These are the activations of a small neural network, seen along a few directions. Each row is one input.
Each table varies a few parts of the input and shows all the possible inputs, shuffled.
A made-up example of a description, with smaller parts first: line(6) and (point or line(11) or (values(3) and ring(5))).
Shared parts are said once, and a part with two or three values counts as separate values.
(in the rows, 100 means zero)

Rows:
x1: [105,100,91,117,80,107,100,114,113,83,112,94,117,134,85]
x2: [115,79,118,90,95,119,102,111,99,111,112,83,94,80,113]
x3: [115,84,99,92,82,124,109,108,91,101,105,73,114,80,111]
x4: [111,95,90,94,90,64,85,117,100,111,110,122,105,89,115]
x5: [112,119,91,97,127,117,125,111,121,104,86,117,85,95,109]
x6: [112,99,71,95,77,69,92,114,92,101,103,113,125,89,112]
x7: [92,125,122,88,106,96,103,72,87,111,123,90,99,118,117]
x8: [89,97,88,134,81,107,96,103,106,87,99,94,116,123,62]
x9: [89,81,119,116,104,99,80,109,126,102,111,111,81,132,83]
x10: [77,110,131,88,116,94,90,64,92,120,116,97,82,116,113]
x11: [96,104,100,97,138,115,112,104,126,113,79,124,68,93,105]
x12: [115,94,137,65,131,63,85,113,75,14,74,98,70,104,94]
x13: [96,120,69,115,115,124,128,98,106,98,66,107,104,84,84]
x14: [96,80,99,94,101,61,72,109,106,120,102,130,88,87,111]
x15: [77,126,100,106,93,102,105,58,72,105,103,80,118,106,92]
x16: [99,65,126,90,105,116,89,103,104,120,105,90,77,78,109]
x17: [105,95,110,116,94,101,93,117,121,93,119,103,98,134,87]
x18: [93,129,104,89,92,102,109,69,79,101,116,80,119,118,115]
x19: [112,123,73,99,114,123,132,108,112,94,79,108,104,95,107]
x20: [99,81,95,108,83,125,105,97,84,105,92,73,113,69,88]
x21: [96,96,67,112,77,70,88,103,86,105,90,113,124,78,90]
Question: What is each input in this table made of?
Answer: point or (line(4) and values(5))
Question: Which other rows does x8 become when the values(5) part takes its other values? List them by row number.
Answer: x13, x15, x20, x21
Question: Which other rows does x18 become when the line(4) part takes its other values? List them by row number.
Answer: x7, x10, x15

Rows:
x22: [81,126,97,117,80,126,114,64,87,113,119,70,128,126,90]
x23: [99,85,148,70,111,54,64,96,82,73,116,102,75,115,112]
x24: [104,116,25,135,70,150,144,103,108,143,81,94,149,62,92]
x25: [116,70,131,72,143,77,82,134,123,87,84,135,43,84,116]
x26: [102,129,29,141,76,151,148,102,109,114,76,91,149,87,76]
x27: [96,102,158,68,135,76,82,86,89,64,106,98,60,125,110]
x28: [83,113,94,111,74,125,110,66,87,143,124,73,128,100,106]
x29: [98,89,155,61,129,75,78,88,88,94,112,100,60,100,126]
x30: [114,83,134,78,149,78,86,132,124,58,79,132,43,110,100]
x31: [84,109,87,120,56,103,96,74,81,122,128,75,143,115,92]
x32: [105,112,19,144,52,129,130,112,103,122,85,95,164,77,77]
x33: [117,66,124,81,125,55,68,142,118,67,89,136,58,99,102]
Question: What is each input in this table made of?
Answer: values(3) and line(4)
Question: Changing only the line(4) part turns x33 into x32. The same change can be made to x25. Which row results?
Answer: x24
Question: Start at x30 and move only the line(4) part, one step at a time. The first step leads to x27. Which rows follow, in order?
Answer: x22, x26

Rows:
x34: [84,126,74,114,91,141,130,67,98,155,105,86,124,85,110]
x35: [104,90,149,57,146,92,93,94,95,95,93,106,48,81,130]
x36: [97,120,38,139,76,118,124,105,110,111,83,107,140,96,75]
x37: [104,112,133,78,154,98,105,105,119,74,86,121,51,120,109]
x38: [127,58,106,77,105,44,66,151,105,70,87,134,77,75,109]
x39: [104,115,43,129,75,121,126,106,96,96,76,95,142,83,77]
x40: [112,107,138,68,153,100,108,107,106,59,80,108,52,106,111]
x41: [120,63,101,87,106,42,63,149,119,85,94,147,75,89,107]
x42: [116,83,113,82,131,69,86,132,107,51,71,127,65,93,95]
x43: [108,89,109,92,133,66,84,131,120,66,77,139,64,107,92]
x44: [99,138,67,115,96,153,147,81,96,104,85,76,129,96,94]
x45: [100,105,48,141,71,131,122,111,111,105,85,94,138,96,68]
x46: [112,73,119,94,127,79,81,137,121,60,80,126,61,106,86]
x47: [88,111,84,117,85,154,128,73,99,150,108,74,122,85,103]
x48: [97,95,144,67,147,89,90,93,109,110,100,118,47,95,128]
x49: [108,95,31,135,50,93,103,124,108,130,99,115,152,79,89]
x50: [66,113,169,75,64,59,57,24,31,96,169,42,123,149,114]
x51: [108,97,143,81,149,111,103,112,121,68,89,108,49,119,103]
x52: [92,143,62,125,98,150,145,79,109,119,91,89,128,110,92]
x53: [115,89,35,125,49,96,106,126,95,116,93,103,153,65,91]
x54: [62,103,175,88,59,69,53,29,45,105,178,41,119,162,106]
x55: [111,79,41,137,45,106,101,131,110,125,102,102,150,78,82]
x56: [59,119,165,85,65,56,55,23,44,111,175,54,122,163,112]
x57: [95,128,72,127,92,163,143,86,110,113,94,76,126,109,85]
x58: [123,48,111,90,101,54,61,156,120,79,97,134,73,88,100]
x59: [92,121,78,104,90,144,133,68,85,141,99,74,125,72,112]
x60: [100,80,154,70,142,102,88,99,110,105,103,105,45,94,121]
Question: What is each input in this table made of?
Answer: values(3) and (point or (values(2) and line(4)))
Question: Changing only the values(3) part turns x36 into x39. The same change can be made to x56. Which row results?
Answer: x50
Question: Which other rows does x52 become when the line(4) part takes its other values? List them by row number.
Answer: x34, x36, x49
Question: Which other rows does x49 become when the values(3) part takes its other values? List them by row number.
Answer: x53, x55
Question: List by row number the other rows that have the values(3) part in common with x47.
Answer: x45, x46, x51, x54, x55, x57, x58, x60
